A small network was trained on invented records. Each row is its activation on one of them, seen along a few directions.
After each row come some of the record's fields: W, B, N, G, L, Z.
A field that a record lacks is written missing.
Other fields move the rows too, some of them a lot.
In the rows, 500 means zero.
Random noise pushes rows far along 11 fixed directions. That doesn't count. These rows show it; they differ only by the noise:
674 502 804 431 749 591 771 703 614 460 285 469 465 265 259 386 523 630 719 133 349 317 182 450 508 518 627
610 696 647 409 465 585 517 613 426 504 546 500 494 618 103 551 444 557 633 215 573 470 629 137 513 314 455
548 719 597 471 584 446 462 675 486 354 506 452 484 425 303 452 518 446 663 567 491 540 413 557 649 501 516
249 680 510 418 408 481 464 773 382 443 246 642 399 468 780 307 478 542 271 931 402 690 575 710 522 496 686
432 594 443 304 449 703 573 463 427 526 407 407 418 541 566 358 441 478 474 515 535 661 605 464 423 344 538
495 603 466 322 413 632 735 427 349 429 192 390 266 478 426 560 543 732 517 295 410 504 639 192 354 423 550
338 630 683 413 503 642 389 782 493 640 633 712 588 559 572 343 390 503 514 500 421 615 476 629 517 405 683
345 455 404 231 697 392 436 121 496 678 539 329 543 607 534 608 325 288 654 512 561 426 316 567 484 463 494
261 683 456 74 284 622 586 433 469 595 310 549 463 816 323 509 36 129 452 515 673 399 604 518 283 290 530
521 755 605 376 594 292 569 312 404 281 273 369 342 648 193 708 431 577 409 522 528 487 440 401 522 386 500
402 419 342 398 643 448 395 231 606 895 670 488 596 552 562 474 385 377 472 647 607 630 443 548 570 562 533
353 424 455 414 446 517 491 406 303 497 563 487 458 661 697 723 545 568 584 340 438 413 608 311 399 411 467
585 469 720 641 507 604 549 723 591 342 801 644 613 699 462 562 464 341 471 356 570 468 412 681 529 383 446

701 394 315 691 334 417 645 626 511 506 353 587 458 355 351 588 704 636 437 491 521 394 747 147 559 747 386 -> {W: w1, B: missing, N: n2, G: g7, L: l1, Z: z2}
330 536 438 456 428 501 457 625 374 690 334 494 396 328 740 298 482 602 521 675 385 588 583 508 439 594 587 -> {W: w2, B: b2, N: n1, G: g6, L: l3, Z: z1}
249 508 494 384 466 448 429 717 263 469 349 619 481 489 663 558 548 587 530 501 369 352 588 285 430 496 541 -> {W: w4, B: missing, N: n1, G: g7, L: l2, Z: z2}
695 387 612 634 573 531 593 681 435 172 549 390 589 575 422 534 601 398 569 317 622 320 425 377 517 391 273 -> {W: w1, B: missing, N: n1, G: g2, L: l2, Z: z2}
398 642 399 454 302 699 618 589 549 593 598 627 352 429 475 587 458 557 622 339 353 576 567 552 398 653 626 -> {W: w2, B: b2, N: n1, G: g1, L: l2, Z: z1}
523 573 502 474 537 344 406 248 583 641 494 424 481 540 342 564 354 515 523 535 516 502 407 606 515 581 526 -> {W: w2, B: b2, N: n2, G: g8, L: l3, Z: z3}
392 408 517 589 532 400 416 453 605 686 611 646 556 531 736 547 480 532 318 635 423 583 439 740 528 578 628 -> {W: w2, B: b2, N: n2, G: g1, L: l1, Z: z1}
845 595 553 709 551 446 660 491 586 351 358 411 403 407 40 484 570 663 337 433 585 602 485 283 589 592 434 -> {W: w2, B: b2, N: n1, G: g6, L: l1, Z: z3}
584 423 515 574 505 446 589 606 395 150 470 348 454 500 576 571 686 388 546 504 571 346 532 453 563 390 315 -> {W: w3, B: missing, N: n1, G: g8, L: l1, Z: z2}
306 466 399 223 371 626 527 515 407 463 197 467 544 554 690 295 281 309 456 628 554 426 592 505 329 380 494 -> {W: w3, B: missing, N: n2, G: g6, L: l3, Z: z2}
497 257 530 484 581 538 543 433 629 756 407 603 603 492 640 423 420 550 358 444 471 438 389 484 443 555 569 -> {W: w2, B: b2, N: n2, G: g8, L: l2, Z: z3}
412 600 588 469 154 745 583 703 335 274 507 684 444 829 494 663 442 485 360 331 525 438 787 371 313 215 484 -> {W: w1, B: missing, N: n1, G: g9, L: l2, Z: z3}
471 419 484 398 676 561 405 319 530 462 601 380 637 502 704 455 517 418 553 566 488 540 363 706 539 399 524 -> {W: w4, B: missing, N: n2, G: g8, L: l2, Z: z2}
447 695 504 375 472 393 495 191 556 321 374 484 456 619 316 698 378 524 416 549 442 534 410 721 466 545 646 -> {W: w1, B: missing, N: n2, G: g4, L: l1, Z: z2}
483 677 651 339 619 637 434 404 591 627 370 470 520 507 550 179 358 572 244 712 503 852 449 735 511 286 705 -> {W: w2, B: b2, N: n2, G: g4, L: l2, Z: z1}
349 464 521 577 399 697 444 602 419 520 675 666 527 590 861 436 620 678 323 510 383 717 637 610 449 432 646 -> {W: w1, B: missing, N: n1, G: g2, L: l1, Z: z2}
444 425 456 508 335 668 606 658 498 370 520 544 487 593 703 402 430 251 380 588 614 538 569 700 397 422 432 -> {W: w2, B: b2, N: n1, G: g4, L: l1, Z: z1}
566 672 629 523 394 548 683 662 493 297 430 493 309 428 341 620 580 600 646 345 374 387 512 558 442 491 542 -> {W: w4, B: missing, N: n1, G: g4, L: l3, Z: z1}
575 710 329 688 258 622 610 559 738 444 694 627 379 419 179 541 377 437 529 486 483 692 445 792 468 923 546 -> {W: w2, B: b2, N: n1, G: g2, L: l3, Z: z3}
444 541 572 507 441 443 395 642 354 370 535 472 515 565 627 503 539 402 600 593 548 434 600 478 541 340 394 -> {W: w2, B: b2, N: n1, G: g9, L: l3, Z: z1}
547 385 589 479 472 466 546 390 527 695 391 517 530 603 420 533 348 522 418 357 580 375 551 323 381 399 443 -> {W: w2, B: b1, N: n2, G: g9, L: l3, Z: z1}
509 611 457 490 425 551 426 593 497 570 524 482 505 361 519 333 494 508 627 624 450 610 583 600 538 548 543 -> {W: w1, B: missing, N: n2, G: g6, L: l3, Z: z1}
578 470 677 356 895 424 356 551 543 913 214 359 621 90 459 49 503 772 740 421 360 492 217 294 607 547 674 -> {W: w2, B: b2, N: n2, G: g1, L: l3, Z: z3}
634 673 661 533 619 459 506 469 487 363 467 465 483 566 170 508 522 697 342 394 557 625 487 310 570 368 528 -> {W: w3, B: missing, N: n1, G: g2, L: l1, Z: z2}
315 532 306 599 391 215 458 427 427 532 515 555 316 399 639 819 602 629 616 678 308 421 516 611 505 878 563 -> {W: w1, B: missing, N: n1, G: g5, L: l3, Z: z1}
387 635 500 393 606 427 466 448 446 415 525 365 399 377 524 524 508 453 712 551 376 522 375 693 544 508 580 -> {W: w3, B: missing, N: n1, G: g6, L: l1, Z: z1}
494 666 580 409 632 464 384 463 523 471 517 454 534 413 412 475 543 583 587 592 396 606 394 602 618 481 619 -> {W: w4, B: missing, N: n2, G: g8, L: l2, Z: z1}
442 672 425 383 424 545 597 420 425 269 514 279 316 479 415 622 438 291 809 418 489 434 473 636 426 476 390 -> {W: w2, B: b2, N: n1, G: g9, L: l3, Z: z1}
316 466 556 342 424 385 304 626 354 659 307 653 582 582 645 489 388 514 534 596 444 316 601 362 461 459 578 -> {W: w2, B: b2, N: n2, G: g7, L: l2, Z: z3}
565 386 540 449 664 419 457 313 496 633 536 353 542 424 461 602 521 584 840 183 403 269 336 406 458 528 472 -> {W: w1, B: missing, N: n2, G: g1, L: l3, Z: z3}
330 373 427 432 349 297 430 581 254 603 274 495 459 571 664 592 441 393 568 591 590 201 712 202 394 447 324 -> {W: w2, B: b2, N: n1, G: g9, L: l3, Z: z1}
320 344 651 488 487 220 488 732 461 443 311 742 625 663 599 619 305 242 417 554 497 75 322 563 422 540 481 -> {W: w2, B: b2, N: n1, G: g1, L: l1, Z: z3}
669 480 307 636 311 715 719 467 588 506 468 492 370 414 451 438 642 628 342 501 606 676 773 336 482 542 432 -> {W: w3, B: missing, N: n1, G: g9, L: l3, Z: z2}

Which values does each new row have?
541 688 467 592 462 473 277 675 257 329 520 405 488 426 575 332 794 633 471 794 522 765 763 291 715 322 422 -> {W: w1, B: missing, N: n1, G: g9, L: l1, Z: z3}
499 413 411 546 520 689 493 496 518 723 663 492 488 329 658 436 644 653 657 387 407 653 554 431 513 589 582 -> {W: w2, B: b2, N: n1, G: g9, L: l2, Z: z1}
386 547 539 468 258 690 476 700 435 280 587 572 505 611 712 541 465 344 586 508 460 486 608 721 420 372 496 -> {W: w2, B: b2, N: n2, G: g9, L: l2, Z: z1}
481 637 458 492 408 569 492 723 531 519 574 585 507 424 287 478 414 336 683 483 529 498 495 531 527 638 479 -> {W: w2, B: b2, N: n1, G: g9, L: l2, Z: z1}
401 532 740 362 527 455 359 716 302 365 402 543 587 577 610 464 509 502 601 430 417 341 553 401 481 226 518 -> {W: w3, B: missing, N: n2, G: g7, L: l1, Z: z1}
504 452 487 623 467 661 450 419 633 459 871 573 617 704 651 515 416 346 310 572 571 750 482 871 503 449 497 -> {W: w2, B: b2, N: n2, G: g6, L: l2, Z: z1}
781 577 553 782 583 325 516 600 663 364 432 551 513 344 271 434 617 612 312 671 516 640 413 589 704 669 525 -> {W: w2, B: b2, N: n2, G: g1, L: l1, Z: z3}
470 276 408 566 528 556 610 418 447 543 682 506 468 519 762 664 683 570 539 292 436 450 553 379 443 469 442 -> {W: w3, B: missing, N: n1, G: g1, L: l1, Z: z1}
445 578 709 475 639 434 323 639 234 259 352 368 526 513 733 310 616 641 414 656 404 603 481 535 563 198 528 -> {W: w1, B: missing, N: n2, G: g6, L: l1, Z: z3}
551 538 438 510 704 333 562 38 572 369 501 297 409 449 403 742 538 526 511 496 456 537 238 699 565 621 531 -> {W: w2, B: b2, N: n1, G: g9, L: l1, Z: z2}
489 563 629 423 397 701 556 507 523 619 519 570 498 625 471 436 361 529 455 309 504 521 578 496 363 360 569 -> {W: w2, B: b2, N: n1, G: g4, L: l3, Z: z2}
493 481 434 676 522 477 358 778 533 633 763 721 635 367 436 501 639 616 595 496 460 563 521 332 678 750 529 -> {W: w3, B: missing, N: n1, G: g2, L: l2, Z: z2}
467 643 501 279 518 516 479 552 339 196 270 368 525 539 431 449 456 416 572 511 545 447 511 364 489 307 445 -> {W: w3, B: missing, N: n2, G: g1, L: l2, Z: z2}
522 550 563 502 586 294 256 617 533 478 450 511 680 491 506 338 481 300 463 902 606 498 456 682 718 425 514 -> {W: w1, B: missing, N: n2, G: g4, L: l1, Z: z3}
558 499 341 498 550 500 556 226 492 831 248 491 395 401 452 450 614 962 209 511 472 754 688 38 492 609 617 -> {W: w2, B: b2, N: n1, G: g1, L: l2, Z: z2}
451 531 400 621 381 415 452 430 286 161 631 437 377 656 702 803 741 572 434 615 465 546 672 486 483 461 356 -> {W: w4, B: missing, N: n1, G: g7, L: l2, Z: z1}
